A small network was shown many inputs. Here are its activations along a few directions, one row for each input.
Each table varies a few parts of the input and shows all the possible inputs, shuffled.
Descriptions start from the smaller parts, as in this example, which fits no table here: one of 4 places along a line, together with either a single point or one of 9 places around a ring or (one of 3 separate values, together with one of 8 places around a ring).
Shared parts are said once, and a part with two or three values counts as separate values.

Table:
row 1: [-15 -59   0 -10  25 -11  -3   6 -15  -8  -9 -25 -44  -3]
row 2: [ 18  40 -13  -8 -21  21  31 -15  31   1 -15  25  31  21]
row 3: [ 26  47  -9 -17 -14  18  36 -33   5 -24 -17  48  36  11]
row 4: [-18 -54   5 -22  28 -10  -1  -7 -25 -29 -12 -11 -33 -10]
row 5: [-21 -13 -19 -46  -8  23  -9   4 -43 -22 -16 -31 -41 -15]
row 6: [ -3  -6  51  -2  36 -28  17 -18   1 -64   1  34   1 -26]
row 7: [  9  23 -25 -34 -42  27  21  40  11  54  -5 -24 -36  16]
row 8: [  4  34 -25 -56 -31  31  33  12 -22   9 -15  10 -19   2]
row 9: [-18  11 -21  87 -16 -12 -83 -18 -27  27  36 -15  75  24]
row 10: [-10 -19  43  17  32 -32  12   7  36 -14  12  -1 -10 -14]
row 11: [ 22   1  18  15  22 -16  26  10  55  16   8  32  12 -16]
row 12: [ 27  -4  18  24  14 -21  17  26  74  44  16   6   2  -6]
row 13: [ 10  38 -17 -57 -27  30  37  -1 -35 -18 -30  26 -11  -5]
row 14: [ 21   8  24   1  24 -16  28  -5  42  -3   6  52  20 -23]
row 15: [  4  25 -27 -42 -33  31  31  26 -12  27 -10  -4 -28   6]
row 16: [-18 -17 -24 -36 -10  22 -10  16 -38   2  -7 -44 -56  -9]
row 17: [ 25  26 -15  11 -34  20  21  12  56  50  -3 -10   4  38]
row 18: [ 18  31 -18   4 -23  22  32  -2  37  21  -5  10  18  24]
row 19: [-14  -4 -16 -51  -2  22  -1 -10 -65 -45 -23 -14 -37 -22]
row 20: [-14 -20 -22 -25 -17  17 -19  32 -14  27  -3 -66 -60   3]
row 21: [ 29  15  26  -5  29 -19  30 -20  23 -33  -3  66  33 -25]
row 22: [-14  25  -7  69  -3  -8 -74 -51 -65 -17  21  24  89   8]
row 23: [-12 -12  44   2  33 -29  13  -3  22 -37  11  16  -4 -21]
row 24: [-21  14 -12  78  -8  -9 -83 -35 -46   8  34   0  88  15]
row 25: [-10 -63   4   1  16 -12 -12  20   6  18  -9 -47 -51  11]
row 26: [-12 -46   8 -24  31 -10   5 -18 -40 -58 -23   2 -21 -13]
row 27: [ -4 -26  43  27  22 -35   0  26  57  12  18 -25 -22  -6]
row 28: [ -9   6 -15  96 -23 -16 -95  -3 -11  57  43 -37  66  34]
The inputs of row 5 and row 16 match in every part but one. If row 14 is changed in the same way as row 5 into row 16, which row does it become?
Answer: row 11
What is each input in this table made of?
Answer: one of 4 places along a line, together with either a single point or one of 6 places around a ring
Change only the place on the line of 4 in row 8. List by row number the other rows that result.
Answer: row 7, row 13, row 15
Change only the place on the line of 4 in row 6. List by row number the other rows that result.
Answer: row 10, row 23, row 27

Table:
row 29: [18  7  8 18  5 -2  9  7 40 24  4 15  4 10]
row 30: [-20 -25   9  12  11 -22 -28  -5 -29  -1  18 -10   4 -10]
row 31: [ -4   3 -26  -5 -21   8 -20  -3 -31   7  -8 -11  15  24]
row 32: [-19 -30 -13 -76  -4  22  31  25 -17 -11 -27 -28 -74 -18]
row 33: [ -8 -23   1  26   4  -6 -21   4  -5   0  11 -34  -7  12]
row 34: [  3  -4  19  27  17 -16   4   2  37  -4   2   8  11   5]
row 35: [ 19  36  -2   7 -16   4  10   6  20   6  10  20  21  -4]
row 36: [  8   1  14 -65  10   6  76  10  25 -18 -27  19 -57 -22]
row 37: [  0  -6  -8  17  -7  10 -22  12  -5  34  -2 -26 -10  13]
row 38: [-15  -4 -14   8  -4   3 -28 -25 -33 -15   2 -11  11  -6]
row 39: [ 11   8   6  10   8   1   4 -30   7 -26   8  22  29 -12]
row 40: [ 17  24 -10   2  -9   2  14  -6  10  -2 -18  28  34  10]
row 41: [ -2  -9  26  13  27 -25  -2  -6   9 -11  16  24  22 -14]
row 42: [ -7  21 -10   6 -20  15 -26   9 -28  18  11 -17  -2  12]
What is each input in this table made of?
Answer: one of 2 separate values, together with either a single point or one of 6 places around a ring
The inputs of row 41 and row 30 match in every part but the choice among 2 separate values. If row 36 is changed in the same way as row 41 into row 30, which row does it become?
Answer: row 32
Change only the place on the ring of 6 in row 35. List by row number the other rows that result.
Answer: row 29, row 34, row 39, row 40, row 41

Table:
row 43: [ -8 -14 -29  15   8   2 -29 -31 -25 -19 -25  14  29  15]
row 44: [  1  -5 -14  42 -30   4 -20  28  30  39  21 -34   5   3]
row 45: [ -4 -43   0  45  17 -21 -21 -14  30   1 -14 -20   3  24]
row 46: [ 11  14 -27  21 -23   8 -18   8 -19  57  15  -4  14  16]
row 47: [  1  39 -32  10 -26  16 -34  -7 -28  25  -4  -1  13   8]
row 48: [-12 -48 -21 -76  23  20  66   2   4 -32 -56 -13 -82  -4]
row 49: [ -1 -28 -22  23  25 -12 -20 -30 -15  16 -11  14  17  32]
row 50: [-16   2   2  23   8   8 -16 -45  -9 -42  -9 -16   4  35]
row 51: [ 31   2  10 -92   8  13  87  19  40 -23 -24  22 -59 -15]
row 52: [ -8 -19  12   9  17 -30 -26  11 -33  22  30   9  27 -14]
row 53: [  6   2 -17 -89 -22  40  51  31   3  17 -30 -27 -91  -7]
row 54: [  4  40  24  20 -18   5  18 -13  26 -31  15  14  37   7]
row 55: [ 15  -5  19  41   2 -14  10   9  63  12  13  12  34  -9]
row 56: [-22  40  -5  21 -41  18 -15   1  -7   2  13 -35   2  25]
row 57: [-13 -19  19 -89  32   4  49  37 -16 -23 -19  -1 -95 -43]
row 58: [-11 -29  28  30  19 -34 -30  23  14   5  33 -22  11 -28]
row 59: [-16  20  37  16  -5  -4 -25  -7 -28 -36  34 -10   3 -21]
row 60: [ 17   4   8  15   8 -13  13  -1  16  27   9  37  54  10]
row 61: [ 24  34   5   6  -5  -4   0 -14  -1  -6  -8  39  51   3]
row 62: [  1  14   3   6   5  -8 -39  -8 -45 -10  16  20  21 -37]
The inputs of row 44 and row 55 match in every part but one. If row 53 is changed in the same way as row 44 into row 55, which row does it become?
Answer: row 51
What is each input in this table made of?
Answer: one of 4 separate values, together with either a single point or one of 4 places along a line
Change only the place on the line of 4 in row 61. List by row number the other rows that result.
Answer: row 54, row 55, row 60
